A small network was shown many inputs. Here are its activations along a few directions, one row for each input.
Each table varies a few parts of the input and shows all the possible inputs, shuffled.
A made-up example of a description, with smaller parts first: line(6) and (point or ring(11) or (values(2) and ring(8))).
Shared parts are said once, and a part with two or three values counts as separate values.
In the rows, 128 means zero.

Other details of the inputs shift rows strongly along two fixed directions, in all tables alike. That doesn't count.

Table:
x1: [153 115 168 145 105  96  78 168 119 176 170 139 158]
x2: [130 128 114 184 133 231  84 131 130  72  86 148 155]
x3: [106 123 149  69 153  50 131 103 127 159 167 120  92]
x4: [168  82 118 162 118 158  65 140 128 117 141 124 141]
x5: [148 131 139 140 122 155 120 126 143 148 125 132 154]
x6: [ 93 131 142  92 127  75 132 102 143 134 154 129  97]
x7: [132 141 104 126 159 194 117  88 131  44  88 120 120]
x8: [133 123 131 130 131 117 151 136 128 156 117 123 142]
x9: [117 146 122 110 132  83 190 138 121 168 140 128 106]
x10: [116 124 129 127 124 125 137 141 110 147 109 119 122]
x11: [150 133 114 177 120 232  93 127 133  87  84 137 157]
x12: [129 141 147  69 152  67 123 119 128 124 155 124 120]
x13: [110 132 125 116 120  75 168 158 109 180 155 130 101]
x14: [124 146 144 113 131 133 134 115 135 149 123 129 134]
x15: [ 92 156 134  88 155  98 183 107 121 138 102 121 114]
x16: [136 130 116 177 124 227  87 130 129  82  86 142 153]
x17: [ 74 192 115 103 175 132 207  97 110  41  83 157 119]
x18: [119 142 112 130 123 120 170 148 112 145 126 128 103]
x19: [141 107 121 157 114 149 118 153 115 144 109 123 143]
x20: [130 127 142  78 152  78 140  97 134 144 157 108 113]
x21: [132 127 124 127 117 131 123 102 155 108 133 122 129]
x22: [133 111 102 185 125 208 102 150 115  87  79 134 152]
x23: [126 137 126  91 156 123 134  91 131 102 127 113 112]
x24: [ 55 180 112  97 185 156 182  88 117  60  62 136 105]
x25: [150 103 155 137  89 114  88 160 118 202 158 122 136]
x26: [153 103 138 130  98  94 114 124 157 161 169 118 140]
x27: [168  75 140 149  68  92  76 155 142 184 184 116 137]
x28: [104 136 110 138 135 117 163 152 113 137 133 140 107]
x29: [175  98 121 148 136 155 100 119 143 113 141 115 154]
x30: [ 87 151 134  82 134  95 146  87 145 107 132 125  94]
x31: [141 136 113 141 126 118 176 146 129 154 134 132 128]
x32: [149  95 154 152 105  88  85 179 104 174 155 135 167]
x33: [ 94 160 126  86 134 121 149  80 145  87 115 120  95]
x34: [143 120 138 133 110 116  92 140 146  95 147 136 140]
x35: [168 100 102 190  93 156 123 182 115 156 136 133 139]
Each input here is: line(5) and (point or line(6)).
Question: Changing only the line(5) part turns x29 into x31. The same change can be made to x3. Which row results?
Answer: x28
Question: Change only the line(6) part in x16. List by row number the other rows that result.
Answer: x2, x5, x11, x14, x25
Question: Change only the line(5) part in x25. List by row number the other rows that result.
Answer: x7, x10, x18, x33
Question: List by row number the other rows that have the line(5) part in common with x26.
Answer: x6, x21, x27, x30, x33, x34

Table:
x36: [141 118 115 144 126 122 136 146 120 108 130 136 138]
x37: [146 118 116 173 110 212  91 122 137  98  86 127 151]
x38: [186  84 115 153 114 157  74 117 154  97 152 113 142]
x39: [ 91 162 132 118 147 159 120 108 130  69  96 145 121]
x40: [113 164 100 119 156 158 178 102 133  89  96 130 111]
x41: [138 129 137 144 126 153 124 128 130 146 121 132 144]
x42: [110 151 102 119 139 159 162  90 143  81  92 121 105]
x43: [161  88 142 162  88 135  84 156 129 188 147 120 155]
x44: [119 117 155 112 134  79 114 154 105 172 143 127 133]
x45: [ 92 168 149  80 161  93 165 109 117 118 111 135 125]
x46: [146 115  98 163 118 175 128 126 142 102 109 124 134]
x47: [110 120 141  91 137  33 153 145 106 175 166 121 104]
x48: [ 82 150 122  87 156  90 163 109 112 104 129 131  90]
x49: [107 153 164  34 157  55 136  66 149 147 159 107 102]
x50: [140  93 139 141  91  70  98 168 121 169 186 131 119]
x51: [ 80 159 129 104 165 156 133 104 114  73  86 141 116]
x52: [132 135 131 155 123 166  98 137 132  89 111 146 157]
x53: [137 119 162 106 106  71 128 159 112 227 167 116 125]
x54: [ 89 165 144  84 153 115 169  93 134 137 111 122 116]
x55: [164 110 126 178 109 182  94 155 122 148 119 131 161]
x56: [132 133 118 118 125 111 159 139 124 153 136 121 110]
x57: [175  82 119 174  95 126 110 166 133 176 162 128 141]
x58: [136 128  94 161 133 188 140 118 143  83  98 128 134]
x59: [145 110 124 152 104 109 114 155 129 124 157 137 138]
Question: What do these inputs look like to the network?
Answer: values(2) and (point or ring(5) or line(6))
Question: Changing only the values(2) part turns x43 into x46. The same change can be made to x51. Which row results?
Answer: x48
Question: A walk changes only the line(6) part. It starts at x56 and steps to x40. List the rest of the walk in order.
Answer: x57, x58, x46, x42
Question: Change only the values(2) part in x42. List by row number the other rows that result.
Answer: x37

Table:
x60: [147 122 113 176 126 219  71 123 142  53  93 138 158]
x61: [ 71 159 141  94 152  76 163 138  99 126 122 144 110]
x62: [107 161 131  94 173 141 132  83 133  55 101 134 126]
x63: [101 151 132  72 143  72 168  91 144 127 145 116  91]
x64: [ 99 165 143 101 155 137 157 108 120 133  95 126 124]
x65: [153 113 126 170 111 184  83 142 132 121 118 133 158]
x66: [109 153 147  99 140 105 157 118 124 157 123 130 127]
x67: [132 141 113 134 130 145 159 124 135 124 114 128 129]
x68: [111 142 138  83 134  70 182 123 125 195 144 112 103]
x69: [152 123  91 185 125 222 117 120 142  67  89 131 144]
x70: [103 141 124  90 134 102 154  94 138 126 132 118  96]
x71: [164  65 160 148  75  89  53 175 123 214 186 122 144]
x72: [172  96 103 165 125 164  98 129 138  80 131 125 148]
x73: [170  58 127 180  69  65  96 224  98 214 198 135 135]
Question: What do these inputs look like to the network?
Answer: values(2) and (point or line(6))
Question: Changing only the values(2) part turns x60 into x63. The same change can be made to x65. Which row results?
Answer: x69
Question: Change only the values(2) part in x72. List by row number the other rows that result.
Answer: x62
